These are the activations of a small neural network, seen along a few directions. Each row is one input.
In each table, some parts of the input vary, and every possible input appears once, in random order.
Descriptions start from the smaller parts, as in this example, which fits no table here: one of 2 separate values, together with either a single point or one of 11 places around a ring or (one of 6 places along a line, together with one of 8 places around a ring).
Shared parts are said once, and a part with two or three values counts as separate values.

Other details of the inputs vary at random and push rows far along two fixed directions, the same in every table; ignore that.

Rows:
R1: [-31 -16 -11   4  23 -10 -17  30  15  18  20]
R2: [-33  39   8  11   1  -1  14  33 -23  -9 -16]
R3: [-37   0 -14   2  21 -14 -10  19   2  13  14]
R4: [ 50  13 -39  -5  39  40  47 -12   4 -49 -39]
R5: [ 93   1 -29 -10  59 115  73 -64  31 -56 -53]
R6: [-23 -40   4 -18  -9 -60 -48   9   5  61  36]
R7: [-34  23 -14  13  13   8   1  29 -10 -13  -1]
R8: [ -8  -8   5  23 -19 -50 -27  -1 -31  29  12]
R9: [-30   8 -10  -8  29 -15  -2  33  -4  17 -21]
R10: [-54  23   8  23   7  57  10   9   2   7 -15]
R11: [ 75 -18   5  -4 -16 -20   4 -59  -4  -8  21]
R12: [-43  26   8   8 -27   1   1  34 -10 -15 -17]
R13: [-41  28  11  -5 -17  21   9  28   8 -31  -3]
R14: [-50  16  15  -6 -25   9   0  33   6 -13  11]
R15: [-28 -35  35  39 -30 -43 -59 -30 -25  96  33]
R16: [-43  33  19   6 -19  -6   6  39 -17  -3 -18]
R17: [ 27 -26 -19 -24  31  21  10   0  37 -19  -6]
R18: [ 80  -6  11  -5 -31 -12   3 -51 -11 -18   4]
R19: [ 70 -18   3   2   2 -43   1 -39 -20  21  -5]
R20: [-29  24 -15   0  19  26  16  27   9 -21  11]
R21: [-34  -4 -17 -19  28   1  -5  25  17   2  -1]
R22: [-10 -44  16  -9   7 -12 -38 -23   4  73   3]
R23: [ 60 -16  21  -5 -37 -28  -6 -53  -8  -4  23]
R24: [ 65  -5  22 -10 -48 -14  -4 -42  -3 -17  -2]
R25: [-30  -2 -23  -5  24  -7  -5  30   0   7 -21]
R26: [ 47 -29  30  -6 -51 -25 -22 -31  11   3  24]
R27: [-33  13  -1   6   7  31  10  34  14 -30   9]
R28: [ 59 -18  18  -9 -41 -26  -9 -45  -2   4  31]
R29: [-13 -31   0 -10  -6 -58 -47   5  -3  51  13]
R30: [ 46   5 -33 -23  40  48  48 -13  25 -49 -11]
R31: [-60  14  23  16 -16  45   5   8   5   8 -17]
R32: [-16  20 -34  -2  39  26  19  21   6 -25 -18]
R33: [-29   4 -11  10  19  19   7  30  14 -15  14]
R34: [ 73  -3  10   2 -31 -19   4 -48 -18 -17  -6]
R35: [-36  31  -3  19  16  -6  10  35 -25   2 -11]
Each input here is: one of 5 places along a line, together with either a single point or one of 6 places along a line.
The inputs of R26 and R27 match in every part but the place on the line of 5. If R31 is changed in the same way as R26 into R27, which row does it become?
> R10
A walk changes only the place on the line of 6. It starts at R1 and steps to R30. List the rest of the walk in order.
> R3, R32, R4, R19
Change only the place on the line of 5 in R8. List by row number the other rows that result.
> R4, R12, R25, R34

Rows:
R36: [-37   9  11  22  -7  20  -3  15  -2   9  -5]
R37: [ 35 -38  16   9 -24 -39 -30 -31  -2  33  30]
R38: [-29  18 -23 -10  26  -7  10  43  -3 -13 -18]
R39: [ 48  11 -17   7  19  15  32 -15  -9 -32 -20]
R40: [ 49 -19  12   8  -4   7   1 -53  -5  20   2]
R41: [-106   23   63   39 -100  -58  -56   45  -37   45   36]
R42: [-118   53   10   18  -32   17   -4   87   -7  -33   13]
R43: [-98  21  -5  23  26  23 -11  48  -8  31  -6]
R44: [-75 -29  -2   9  10 -57 -54  36  -4  73  40]
R45: [ 82   5 -30 -42  39  67  58 -22  42 -80 -35]
R46: [ 96 -24 -27 -35  35  33  36 -51  31 -39 -10]
R47: [103   0 -23 -23  18  13  41 -44   5 -49 -30]
R48: [-19  -6  -9  -4  12   2  -7  18  11   1   3]
R49: [ 12   3   6   9  -3  29  12 -15   4 -11 -18]
R50: [ 37  -1 -10 -24  22  35  25 -24  15 -15 -22]
R51: [-36  -4   4   8   6  -3 -15   5  -8  37   1]
R52: [ 96 -31 -23 -41  32  15  26 -50  32 -25  -2]
R53: [  6  76   1  -1   0 101  77   3   2 -98 -37]
R54: [ 46 -49  15 -12 -32 -64 -42 -37   1  41  28]
R55: [ 36 -19  27   1 -54 -58 -28 -36 -10  15  50]
R56: [ 48 -54   6   2  -6 -54 -37 -47   1  54  37]
R57: [ 71 -56  40 -13 -58 -82 -50 -66  -7  62  24]
R58: [-101   27   -2   15   14   28   -3   62    0    4  -19]
R59: [  6  15 -39  -5  63  78  51  13  28 -52 -15]
R60: [ 29 -30  25  -4 -36 -41 -29 -35  -5  36   6]
R61: [-14  48  23  16 -47 -31   8  23 -39 -31   3]
R62: [ 62 -41  12  -1 -23 -39 -27 -48   1  26  22]
R63: [-83  14 -10  17  10 -41 -26  61 -24  33   2]
R64: [-96  25 -12   3  33  32   0  55  -1  12 -16]
R65: [-50  52 -40   9  58  60  45  59  -1 -54 -42]
The inputs of R57 and R50 match in every part but one. If R58 is changed in the same way as R57 into R50, which row does it become?
> R51
What is each input in this table made of?
> one of 5 separate values, together with either a single point or one of 5 places along a line
